A small network was trained on invented records. Each row is its activation on one of them, seen along a few directions.
Records have a field called D. Each example row is followed by its value.
The largest differences between rows may come from other fields.
Strong random noise was added to every row along 3 fixed directions; ignore it. To show where, here is one row again and again, with new noise each time:
-187  101  319  -5  -204  -38  -191  167  88  -239  104  -92  26  -226  -5  -9  263
-168  69  -74  -9  28  48  -164  -36  -181  80  40  -23  -79  -76  88  59  97
-7  -150  85  -11  76  -293  -125  53  29  -31  142  4  -171  -53  -72  75  69
-43  -95  -384  -11  278  -69  -303  -170  -340  366  91  69  -416  -37  85  68  -111
-133  6  321  -12  -118  -161  141  134  144  -272  43  -77  255  19  -50  124  258

180  -93  119  -26  167  -87  115  -2  239  17  -50  -116  403  194  -87  34  -190 -> d5
-23  81  -186  -76  -47  137  -236  -102  -284  91  69  137  -635  -248  90  -66  -52 -> d11
-317  128  -183  118  -287  63  -33  112  -253  106  5  50  -304  -298  227  47  390 -> d6
-348  417  -38  -51  -510  552  -177  73  -381  -37  -49  22  -529  -398  285  -95  362 -> d15
-158  -51  63  89  -62  41  -298  80  -66  253  3  -59  -50  -216  64  -87  95 -> d19
83  -111  -383  -42  20  131  -65  -183  -318  414  -27  148  -715  -86  125  -44  -159 -> d15
186  43  -433  62  79  142  -130  -55  -153  181  -43  64  -227  -14  -49  -67  -138 -> d4
185  -51  -55  -47  181  -26  -227  -15  95  182  40  -75  12  -32  -14  -49  -248 -> d5
-41  -31  -137  52  103  132  -176  -41  -145  345  -56  -35  16  -33  20  -45  -43 -> d17
-167  284  -375  -8  67  493  -17  -97  -413  289  -183  -66  224  151  184  106  64 -> d4
175  -140  84  -49  -66  -236  157  -9  -6  -88  114  151  -334  -24  50  36  -23 -> d9
-262  112  -92  103  -132  113  539  70  -176  12  -166  22  458  136  130  241  332 -> d19
-159  -180  7  23  111  -357  140  -25  -96  64  30  11  -10  137  11  214  164 -> d7
115  171  -212  -38  -182  112  -151  -31  -144  -250  126  167  -713  -252  -45  -137  -48 -> d2
17  74  108  -38  -411  -159  304  138  19  -559  81  171  -428  -160  -35  60  301 -> d9
-103  77  248  34  -104  101  -323  58  139  -26  39  -132  100  -238  32  -169  12 -> d12
67  177  229  -51  -407  40  444  125  213  -544  -36  121  -22  -161  -30  -12  204 -> d11
98  -62  -224  62  18  -122  -9  84  -92  77  27  130  -246  -133  -39  14  71 -> d17
287  163  56  -106  -66  344  -99  -71  208  -118  -20  -61  -24  -23  -75  -222  -337 -> d13
206  -49  73  -74  67  133  559  -179  188  -157  -188  -4  376  384  -81  20  -250 -> d2
-371  20  -147  82  -33  132  396  -104  -264  354  -212  -76  378  243  247  237  275 -> d6
129  -330  -261  -166  209  -243  351  109  -205  104  -43  280  -195  472  -83  210  -23 -> d10
433  61  335  -57  -291  -35  325  138  553  -660  24  -11  102  35  -296  -143  -165 -> d13
321  -38  152  -70  -222  70  13  71  163  -164  113  121  -470  -171  -130  -217  -80 -> d3
224  -34  -449  2  187  415  -129  -232  -314  494  -149  79  -329  81  -5  -162  -351 -> d10
182  240  -242  -74  -221  302  472  -29  -187  -335  -106  202  -298  81  -52  20  18 -> d16
-125  -153  385  18  -291  -170  154  289  187  -130  -17  104  -38  64  60  88  357 -> d14
404  85  -301  -74  -80  220  264  51  -27  -97  -109  131  -187  47  -128  -35  -146 -> d8
-265  -38  -213  -17  223  -2  -490  -165  -294  566  -50  10  -195  -67  274  -48  -96 -> d7
458  45  -200  -158  28  261  -224  -45  -83  -18  44  86  -652  -60  -158  -207  -383 -> d1
197  85  -378  -113  119  332  483  -213  -307  98  -178  162  -148  335  -2  110  -209 -> d16
136  -262  181  22  133  -320  -146  11  245  36  104  -44  -29  -28  -130  -55  -129 -> d12

Here are new rows. What is D for each?
149  -372  -261  87  164  -567  -226  -41  -28  180  204  170  -704  -185  -90  3  -120 -> d7
-217  271  47  -87  -210  418  82  -55  -87  -69  -181  138  94  45  245  -2  76 -> d11
-151  148  354  52  -254  173  -321  226  128  -45  -1  -157  173  -318  8  -185  216 -> d17
166  163  -260  -111  -27  412  131  -140  -272  26  -105  120  -362  66  -3  -63  -173 -> d16
122  -60  -153  -49  -172  -290  379  41  -57  -345  90  250  -587  -14  -50  136  173 -> d9
292  -101  58  -16  0  58  130  54  118  49  -59  36  -77  71  -174  -106  -115 -> d10
326  53  -217  -85  -154  18  387  38  -106  -326  13  263  -538  13  -131  42  -25 -> d16
169  354  -294  -49  -237  614  553  -136  -165  -192  -256  144  26  129  44  -57  -112 -> d16
368  153  42  -54  -265  212  -139  44  258  -415  78  50  -362  -235  -198  -269  -267 -> d13
116  -93  106  -73  -94  -174  -84  9  26  -167  133  127  -563  -160  -104  -60  -2 -> d11
-91  283  -281  -78  -235  186  532  -72  -303  -271  -103  224  -194  25  138  208  251 -> d11
103  -157  221  75  27  -261  -409  50  131  12  244  -39  -238  -172  -37  -165  -94 -> d12
192  24  -219  -31  51  349  130  -122  -166  256  -184  34  -33  146  -24  -77  -168 -> d10
49  -248  -207  119  61  -299  473  -20  -46  69  -72  130  87  262  -90  214  117 -> d19
23  129  -80  11  94  308  -376  -76  2  219  -36  -154  101  -78  58  -176  -265 -> d5
43  -136  -154  39  278  -23  7  -223  -23  296  -56  -48  135  215  -3  -7  -224 -> d12
-178  -286  -96  45  137  -478  690  22  -158  169  -53  72  165  441  53  475  373 -> d6
-17  99  194  16  -153  111  -430  222  50  -87  74  -128  -90  -232  -74  -131  127 -> d4
